A small network was shown many inputs. Here are its activations along a few directions, one row for each input.
In each table, some parts of the input vary, and every possible input appears once, in random order.
Descriptions start from the smaller parts, as in this example, which fits no table here: one of 5 places around a ring, together with either a single point or one of 11 places around a ring or (one of 3 separate values, together with one of 6 places along a line).
Shared parts are said once, and a part with two or three values counts as separate values.

Other details of the inputs shift rows strongly along two fixed directions, in all tables alike. That doesn't count.

Rows:
R1: [-24.9 -29.8 -38.4  14.6  15.5 -11.3   0.1 -23.5  -0.7 -22.1 -32.0 -24.2
  20.7]
R2: [-15.3  14.5 -12.0  71.0  28.0  -7.0 -16.9 -21.9  29.9  15.5  -5.0 -41.3
  -3.1]
R3: [-23.2  32.1  15.1  59.9   9.7  27.2 -21.0  19.7  11.4  23.2  40.5  -3.8
 -22.8]
R4: [ 37.4   4.7  30.2 -76.7 -10.3  14.5   8.3   6.6 -23.2   3.8  19.6  22.9
  -8.9]
R5: [ -4.8  42.7  16.5  64.4  11.0  19.7 -23.5  14.9  13.6  27.4  53.6  -6.3
 -28.0]
R6: [ 18.5  46.2  24.4   1.4 -13.0   4.5  -8.3  38.8   2.8  28.9  33.1  33.3
 -22.2]
R7: [ 22.0  10.1  17.4 -64.6 -35.7   1.3   1.4  29.9 -23.1   0.2   0.0  50.4
  -0.1]
R8: [ -9.1 -41.0 -36.9  19.0   1.7 -12.3   6.4 -19.2   6.3 -16.3 -37.4 -13.6
  15.8]
R9: [  4.1 -14.1 -20.4  19.2  20.0 -31.3  -0.1 -41.3   4.5 -12.9 -40.5 -33.7
  30.8]
R10: [ 12.2 -33.5 -25.5 -36.3 -17.4 -17.3  23.6   3.1  -1.0 -13.9 -50.1  11.6
  20.6]
R11: [  0.0 -26.3 -10.3 -23.6  -6.6 -13.7  -3.0 -28.4  -7.6 -21.1 -36.6 -13.9
  17.7]
R12: [ 45.5  10.2  26.9 -76.1 -13.3  11.0   3.2  12.7 -28.1  -8.6  12.8  22.6
 -17.8]
R13: [ 16.0 -25.4 -13.1 -31.0  -7.8 -16.2  -3.1 -32.4 -13.6  -6.1 -14.5  11.4
  24.9]
R14: [ 19.9 -29.4   2.7 -47.9 -35.1   7.0  13.6   7.1 -26.5 -26.5   6.2  17.6
  -7.4]
R15: [-25.2   9.9 -17.2  18.9   9.6  -6.1   4.0  23.4  17.1   9.3 -14.1   8.4
   6.8]
R16: [ -8.6   3.7   0.1  12.0  -5.3   4.2 -16.0   2.5  -4.6   3.1   5.6  14.0
  -0.3]
R17: [ 15.0 -37.8 -14.8 -47.8   2.5   4.4  26.4  -8.5  -7.0 -24.8 -43.1  -9.7
   6.9]
R18: [  1.8  15.7  33.1   6.9 -20.3  12.6  17.8  32.6  -2.1   0.8  42.6  10.4
 -27.0]
R19: [-28.5  -0.4 -16.4  29.3   7.2  -1.3  -8.1   8.2   3.9  -3.3   5.8   3.6
  -2.4]
R20: [-15.3 -18.0 -15.4  19.4  17.5 -18.7   1.0 -31.2   5.0 -13.0 -40.8 -29.2
  31.0]
R21: [  1.5 -15.8  -8.4   8.5  16.4 -21.0   5.5 -38.8   6.5  -0.2 -21.8 -24.6
  32.1]
R22: [-26.7 -27.4 -31.3   9.7  13.4 -18.8   4.2 -25.8   7.9 -22.1 -38.8 -30.7
  17.5]
R23: [-18.9  45.0  25.6  46.2  30.4  38.8 -11.7  32.1  21.5  33.3  32.3  -8.4
 -31.8]
R24: [-19.0  11.1  12.6   9.3   0.1  -2.1   9.0  15.3  -1.4  -8.7  19.2  -1.4
  -4.5]
R25: [-18.3  18.4 -19.6  63.2  34.0  -7.0  -5.4  -8.5  39.0  42.3 -15.5 -15.2
  16.6]
R26: [-22.0  25.7  21.2  63.0  -0.8  24.5   0.9  31.3  27.3  22.0  45.3 -12.5
 -42.7]
R27: [ 32.9  -0.3  32.9 -67.2 -34.7   0.8   0.9  -3.4 -23.3  -3.2  30.8  26.3
  -7.8]
R28: [ 11.5  25.5  31.0   1.6 -11.7  21.3 -11.3  12.6  -5.6  22.5  61.6  18.4
 -19.5]
R29: [ 15.6   1.1  20.5 -81.6 -14.8  15.7  15.7  27.9 -28.9 -20.9  12.7  28.9
 -17.5]
R30: [  5.9 -17.4 -30.4  15.2   9.8 -23.4 -13.6 -35.8  -0.2  -8.7 -31.6 -11.2
  22.4]
Each input here is: one of 5 places along a line, together with either one of 2 separate values or one of 4 places along a line.
- Changing only the place on the line of 5 turns R2 into R26. The same change can be made to R6. Which row results? => R10
- Change only the choice among 2 separate values in R23. List by row number the other rows that result. => R7
- Which other rows agree with R4 in the place on the line of 5? List them by row number. => R13, R21, R25, R27, R28
- A walk changes only the place on the line of 4. It starts at R19 and steps to R1. List the rest of the walk in order. => R22, R24

Rows:
R31: [  0.8  -8.8   0.1  30.5   9.8  -5.7   3.6 -26.4  15.6   2.5  -7.0 -35.2
   4.9]
R32: [ 16.2   7.1  15.6 -40.9 -20.6   1.8  12.8  28.4  -7.6  -5.0   3.6  23.1
 -15.5]
R33: [-12.6  -6.2  -7.0  23.5  24.5  -0.3  -9.6 -25.9   2.4  -8.6 -13.1 -29.7
   6.1]
R34: [ 25.5  25.2  34.6  -7.3 -15.5  13.3   1.1  15.7   3.4  29.1  37.6  18.0
 -18.2]
R35: [  2.4 -26.4 -13.7   4.6  -6.0 -23.2  -2.5 -42.5  -4.6 -16.6 -21.0 -24.1
  24.0]
R36: [ -1.6   4.6 -14.1  21.5  16.0  -3.7   2.8   2.0  15.0   5.1 -21.6 -15.3
   2.3]
R37: [-17.6 -14.0 -13.6  26.9  10.4   3.6   8.4  -2.0  16.7  -7.2 -18.8 -25.3
  -6.6]
R38: [ -1.9 -12.3  11.4 -23.5 -34.0  -5.8  11.7  12.1 -20.1 -24.2  13.3  18.7
  -2.7]
R39: [  5.4 -35.5 -23.1 -42.7 -19.7 -12.7   4.6 -11.7 -17.8 -26.6 -25.2  15.2
  11.8]
R40: [  9.9   2.1  11.8 -28.7 -16.4  -6.9  22.2  23.2  -5.4  -6.0  -3.4  14.7
  -2.4]
R41: [ 28.7 -25.6 -10.4 -51.9 -20.6 -16.3  -6.2 -21.9 -25.1 -14.5 -26.3  23.2
  22.5]
R42: [  4.6  -3.3  -1.1 -11.2  13.9   3.9  -6.8 -14.1  -9.3  -3.0   1.7  -3.0
   3.2]
R43: [-19.8 -34.1 -36.9  18.4   6.6 -19.1   9.8 -21.2   7.2 -16.0 -33.9 -14.4
  27.3]
R44: [-29.1  13.7   9.0  66.0  11.5  15.2  11.9  22.1  27.2  12.5  20.1 -23.0
 -20.8]
R45: [  0.3 -20.3 -34.1  10.6  14.8 -31.5  -6.6 -36.8   2.0 -12.0 -49.6 -16.8
  33.3]
R46: [ -2.8   6.1   2.1  -8.2 -17.2   6.0  -7.4  20.4  -3.1   6.8  10.3  28.1
  -9.6]
R47: [ -5.5 -32.7 -36.3   0.9  14.9  -9.9  10.2 -19.6  14.7  -4.2 -60.2 -18.8
  22.0]
R48: [-18.0  19.2  22.8   4.4  -3.9  21.3  -4.4  25.1  -2.5  -0.3  34.0   3.1
 -27.0]
R49: [-23.0   2.5 -14.4  21.6  24.0   7.6  -7.2  -1.6  17.9  14.4 -18.7 -10.5
   6.6]
R50: [ 13.5 -22.6 -17.2 -51.2   0.9  -5.0  -2.2 -20.3 -18.3 -14.5 -39.5   5.1
  23.6]
R51: [-21.8 -33.0 -33.1   0.7  22.8 -14.5  12.4 -24.0   4.5 -17.9 -41.5 -23.1
  30.2]
R52: [ 21.1  10.3  11.3 -16.3  -3.5  -1.3   4.0   7.7  -3.4   2.5   1.3   7.7
  -6.1]
R53: [-19.4 -23.6 -28.7   1.0  21.9 -12.3   7.7 -19.2   8.7  -6.0 -46.8 -15.1
  34.0]
R54: [ 24.8   4.0  20.4 -29.6 -30.0  -2.9  -4.9  -0.8 -18.2   2.2  39.3  24.7
  -5.9]
R55: [ 16.5  18.0  18.0  -9.3 -17.5 -15.7  -6.7  -2.2  -6.1   8.0  20.5  14.0
   2.2]
R56: [-22.6   7.6 -14.0  18.7  25.0  -6.7  -2.4   0.0  14.3   3.5 -22.8 -16.1
   7.2]
R57: [ 15.8 -12.2   7.2 -30.0 -17.2   9.1   6.9   5.3 -13.7 -17.8   1.2   2.2
 -11.7]
R58: [  5.8  14.5  20.1 -30.1 -33.2  -8.2  10.1  32.0 -16.4  -7.7  21.9  36.9
  -7.3]
R59: [ 18.4 -32.8  -7.4 -57.6 -21.3 -10.5  24.5   0.3 -13.5 -17.1 -35.7  16.6
  18.8]
R60: [  7.2   8.8  26.8 -15.0  -5.1   3.1  -3.8  -9.6 -13.0  -4.4  26.2  -4.6
  -6.0]
R61: [ 22.4  -0.9  11.6 -18.3  -6.9  11.9   4.7   6.7  -7.0   0.6  18.4  10.9
 -14.8]
R62: [  5.6  30.3  25.1   5.1   5.7  11.3 -12.0   2.6   4.3  27.5  30.9   7.8
  -5.0]
R63: [ -7.6  -0.8 -15.2  40.9  13.6  -1.0 -14.1 -12.9   9.6   7.2   5.2  -9.1
   1.8]
R64: [ 19.5  -7.0   1.8 -28.6 -12.4  12.7   7.7  11.8 -11.3  -5.2   8.9  11.2
 -13.2]
R65: [ 19.3 -35.7 -21.9 -53.2 -21.3 -12.1  -0.5 -15.7 -28.0 -29.9 -20.9  15.8
  16.0]
R66: [-36.4  26.0   2.5  55.6  28.0  23.4  -9.9  21.3  24.0  23.3  29.4 -11.2
 -22.9]
R67: [ 34.4   8.7  24.9 -41.2 -20.4  -8.2   9.4   1.2  -9.6   2.0  11.1  13.5
  -1.7]
R68: [  9.7  17.2  12.4 -34.6  -5.0   3.0  -3.3  14.5 -16.6  -5.0   7.3  15.0
  -5.2]
R69: [ -4.0  22.3  23.2   0.8 -26.5  12.4   0.0  39.3  -1.1  14.4  38.7  38.9
 -15.9]
R70: [ -5.7  39.2  34.8 -11.9  -9.2   9.5   5.3  45.7  -5.1   8.7  41.5  26.3
 -20.9]
R71: [ 16.6   0.6   2.9 -32.3 -24.3   4.7  -9.2  11.5 -18.7   0.4   9.2  32.3
  -2.1]
R72: [ 10.9  43.9  34.8 -13.0  -0.6  12.1  -9.7  26.3 -10.3  14.2  41.5  21.5
 -21.7]
R73: [ 10.5 -29.2 -30.5   3.0  19.8 -12.5   3.5 -35.0  10.0  -0.7 -54.6 -21.3
  27.6]
R74: [-38.3  17.0  -0.8  74.5  10.7  12.8 -12.4  14.9  23.0  10.8  21.9 -15.1
 -21.9]
R75: [ -0.6 -21.1 -28.4  -1.4  29.3 -11.6  -7.7 -40.3   3.2  -2.4 -50.3 -19.6
  33.6]
R76: [-21.0  36.9  -1.6  67.1  15.8   5.9 -17.9  20.5  20.8  25.0  21.4  -4.8
 -14.2]
R77: [ 25.6 -10.2  16.9 -37.0 -19.3   5.6   7.0  -0.9 -18.7 -17.0   8.6   6.6
 -11.9]
R78: [ -7.5  -4.5  16.8 -25.9 -11.7   3.8  11.3  11.5 -15.1 -19.3  12.7   5.7
  -4.5]
R79: [-21.8  19.8   4.9  73.8  15.3  10.9 -20.1   0.2  17.4  14.8  27.9 -18.6
 -16.1]
R80: [-14.0  34.8   9.1  49.8  32.4  -4.5 -10.8  -9.1  23.0  26.9  12.7 -23.2
   2.3]
R81: [  3.9  -6.0   4.2 -13.1 -22.7   3.7  -7.3   4.9 -19.1 -18.0  12.7   9.6
  -9.3]
R82: [-29.8  27.3   8.9  58.7  24.1  24.0 -15.6  12.7  15.3  13.7  29.2 -22.4
 -21.8]
R83: [-25.9  14.1   0.5  63.8  18.0  16.9  12.4  24.0  29.7  22.1  20.7 -15.5
 -18.5]
R84: [ 10.8 -35.2 -27.3   4.0  15.2 -20.0  10.3 -47.2  11.2  -5.0 -40.0 -34.1
  28.3]
R85: [ -8.3   0.5  -6.5  24.9  26.3  -4.5  -7.0 -29.1  11.9  10.6  -0.8 -24.7
  11.7]
R86: [-4.1 -3.4 -9.1 -6.3 12.4  8.9 -6.0 -4.2 -5.9 -4.3 -1.1 -4.9  0.5]
R87: [-12.4 -10.0 -17.2  23.4  13.7   7.1   8.1   3.1  18.8   3.7 -11.9 -14.5
  -7.8]
R88: [ 23.9   7.3  14.0 -33.1 -18.0  17.3   4.3  22.7 -10.5   7.1  12.5  24.6
 -15.4]
R89: [ 25.2   6.4  17.5 -28.0 -26.2  -6.6  -8.6  -4.5 -12.4  10.4  20.6  26.1
   3.5]
R90: [-21.9  11.5 -14.3  36.8   8.8  -9.1  -6.1   8.9  15.7   5.8  -9.5  -3.1
  -0.7]
- What is each input in this table made of? => one of 3 separate values, together with one of 4 places along a line, together with one of 5 places along a line
- Changing only the choice among 3 separate values turns R64 into R86. The same change can be made to R73. Which row results? => R75
- Changing only the choice among 3 separate values turns R74 into R48. The same change can be made to R35. Which row results? => R60
- Change only the choice among 3 separate values in R68. List by row number the other rows that result. => R36, R76
- Change only the place on the line of 4 in R67. List by row number the other rows that result. => R31, R34, R84
- Change only the place on the line of 5 in R50. List by row number the other rows that result. => R49, R53, R62, R75
- Change only the place on the line of 5 in R44. List by row number the other rows that result. => R31, R37, R57, R77
- Change only the choice among 3 separate values in R85. List by row number the other rows that result. => R54, R84
- Change only the place on the line of 4 in R46. List by row number the other rows that result. => R39, R74, R90
